A small network was shown many inputs. Here are its activations along a few directions, one row for each input.
In each table, some parts of the input vary, and every possible input appears once, in random order.
A made-up example of a description, with smaller parts first: one of 3 separate values, together with either a single point or one of 11 places along a line or (one of 4 places along a line, together with one of 5 places around a ring).
Shared parts are said once, and a part with two or three values counts as separate values.

Other details of the inputs vary at random and push rows far along three fixed directions, the same in every table; ignore that.

Table:
x1: [-18.7 -21.1 -29.6  -5.8  27.0  -7.2   3.3 -27.5 -22.7  35.1  18.9  18.8]
x2: [-21.6 -23.4 -23.5  -9.1  24.2  -6.7   4.1 -30.2   3.5  24.6  28.8  -4.9]
x3: [ 29.7  10.0  49.5  17.4 -38.3 -15.5 -24.3  41.0  19.5  18.3  -8.3  -3.2]
x4: [-10.8  -3.9  40.5  32.4   9.6 -13.5   8.3  19.1  29.2  73.3   4.0  12.4]
x5: [ 13.3 -12.4 -32.8 -14.3 -10.4 -18.1 -28.2  13.9 -22.2 -24.7  -1.7  -3.6]
x6: [ 21.1  -4.5 -29.0 -19.5  -6.1 -12.6 -12.2  15.2 -25.7 -26.9  -1.7   1.2]
x7: [  9.3  10.9 -10.9 -16.5 -16.5  23.0 -17.7   2.5 -18.1 -26.5  -9.8   8.7]
x8: [ 49.1  -0.2  12.6   3.6   9.6  51.6  17.8 -26.0  41.3 -74.7  -2.6 -29.3]
x9: [ -8.0  -2.9 -21.2 -16.5 -22.4 -19.1 -21.9  10.7 -21.7 -30.9 -12.7  -1.2]
x10: [  5.8   4.5 -15.7 -16.1 -24.7  27.0 -19.0   3.6  -2.1 -25.8 -10.2   2.3]
x11: [-38.0  -5.6 -29.8  -7.8  29.7  -5.6   0.5 -18.5 -25.2  40.7  -1.3  16.6]
x12: [ 44.6  10.5  44.4  37.8 -16.6 -18.7 -12.3  29.8  18.1  14.7 -47.3  -8.6]
x13: [  0.3   4.7 -17.6 -21.7 -18.1 -14.2  -5.6  12.1 -25.5 -32.6 -12.8   3.7]
x14: [-38.2 -10.7 -16.1  -7.9  15.0  -5.4  10.9 -30.4 -19.8  25.8   8.2  20.3]
x15: [-19.2 -23.8 -23.7  -4.6  21.8  10.2   9.8 -28.5   6.1  24.0  24.6   7.7]
x16: [ 29.5   4.9  55.8  23.4 -32.6 -16.4  -0.2  49.5  -3.2   8.8 -11.3   8.8]
x17: [  7.6  19.8 -22.3 -18.4 -17.0  -4.8  -9.5  10.3 -22.3 -28.2  -8.4   0.2]
x18: [-41.5 -13.0 -10.4 -11.5  11.6  -5.2  10.6 -32.4   5.8  15.1  17.6  -3.5]
x19: [ -6.8  17.5  53.3  39.8   7.5 -20.6  21.2   5.9  41.2  47.4  30.7  -1.1]
x20: [-40.0  -2.7 -37.2  -3.4  28.1 -16.8   9.1 -11.2 -38.5  42.6  -0.2   8.6]
x21: [ -4.2   4.5 -26.9 -15.8  -5.4  -9.1 -27.0  21.1 -17.5 -25.0 -17.5  -8.2]
x22: [  2.9  11.0 -26.2 -21.3  -2.1  -7.5 -12.8  23.3 -24.5 -23.9 -19.4  -2.3]
x23: [ 33.1  22.2  14.7   4.7  -2.3  53.4  15.7 -28.7  38.8 -71.2 -12.7 -27.2]
x24: [ -4.9  11.5  45.3  16.8  46.0  74.3  76.4 -73.3  85.5 -58.2  31.8 -32.9]
x25: [ -4.2  14.4  43.9  39.2   2.8 -22.2  23.6  11.3   5.5  67.4  18.3  12.0]
x26: [ 50.8  -4.9  45.0  25.7 -20.3 -14.5  -6.4  52.4  -2.7  14.2   0.9   6.3]
x27: [-39.1 -14.7 -12.8  -6.8   9.2   8.8  15.4 -30.5   6.2  17.5  12.8  10.4]
x28: [ -1.8  -2.8 -19.3 -24.0  -9.1   5.6 -29.5  15.5  -9.2 -20.7 -18.7 -12.2]
Each input here is: one of 4 separate values, together with either a single point or one of 6 places around a ring.
The inputs of x1 and x7 match in every part but the choice among 4 separate values. If x5 is changed in the same way as x1 into x7, which row does it become?
> x19
List by row number the other rows that have the choice among 4 separate values in common with x21.
> x4, x11, x12, x20, x22, x28
Which other rows does x28 become when the choice among 4 separate values takes its other values? List them by row number.
> x2, x3, x18

Table:
x29: [ 17.3  11.4  13.1  20.5 -30.5 -38.6 -15.4  27.3 -33.6  27.0 -36.4   8.8]
x30: [  8.5   9.2  12.7  18.7 -36.6 -51.0 -23.0  25.6 -21.1  21.6 -32.3   0.6]
x31: [-3.5  3.3 61.2 15.0  2.1 20.2 23.0 14.2 43.4 16.7 33.0 10.6]
x32: [ 28.0   2.7   3.0  19.7 -28.0 -52.3 -29.9  18.8 -10.3  25.1 -32.6   5.6]
x33: [-34.3 -21.5 -36.6 -10.4  20.5   1.1  -3.6 -28.4 -12.2  39.2  26.8   8.2]
x34: [ -0.8   5.8  14.0   6.2 -28.7 -27.2 -33.2  42.0 -16.7  35.1 -35.3  14.3]
x35: [-28.2  -9.2 -37.9   0.8  18.2  -7.0   3.9 -52.0  -4.2  35.7  -4.9   7.8]
x36: [-37.1   2.8 -54.2 -37.5  10.6  51.6   9.2 -59.9 -11.3 -59.7  -4.8 -16.0]
x37: [ 17.3 -17.7  54.4  27.6  12.7  16.8  21.3  -1.5  51.1  18.2  15.0  -4.0]
x38: [ 44.4 -13.4 -20.1 -18.7 -15.2  17.2 -22.3  19.7 -23.6 -63.5 -27.9  -6.6]
x39: [-45.2  10.1 -31.4  -7.0  32.2  -7.3  17.9 -21.0 -23.0  30.3   3.0   6.9]
x40: [ 19.3 -10.9  52.9  27.5  17.8  -2.5  25.7   0.5  50.7   8.6  22.3 -13.2]
x41: [-48.7  -4.8 -30.7 -16.1  17.5 -21.9  14.5 -20.8 -15.1  22.0  29.2  10.9]
x42: [28.5 14.3 48.6 37.9 16.8 10.7 32.2 -8.5 43.0 15.4  9.9 -2.6]
x43: [  2.3  27.4  28.0 -13.2  13.2  61.4  26.5   2.8  53.1 -80.6  17.5 -31.0]
x44: [ 32.5  -4.7 -23.6 -31.2 -27.3  13.1 -36.7  29.3 -14.6 -61.1  -2.2 -14.9]
x45: [-24.3 -12.9 -38.9  -6.3  31.2  -5.1   8.9 -23.3 -24.6  34.3  30.1   7.5]
x46: [ 23.9   8.0 -14.5 -33.4 -26.7  20.6 -19.1  35.1 -31.0 -64.3 -10.5   7.1]
What do these inputs look like to the network?
> one of 3 separate values, together with one of 6 places around a ring
The inputs of x42 and x39 match in every part but the place on the ring of 6. If x35 is changed in the same way as x42 into x39, which row does it become?
> x34
Which other rows does x44 become when the choice among 3 separate values takes its other values? List them by row number.
> x33, x45
Start at x30 and move only the place on the ring of 6, one step at a time. The first step leads to x32. Which rows follow, in order?
> x40, x44, x41, x43
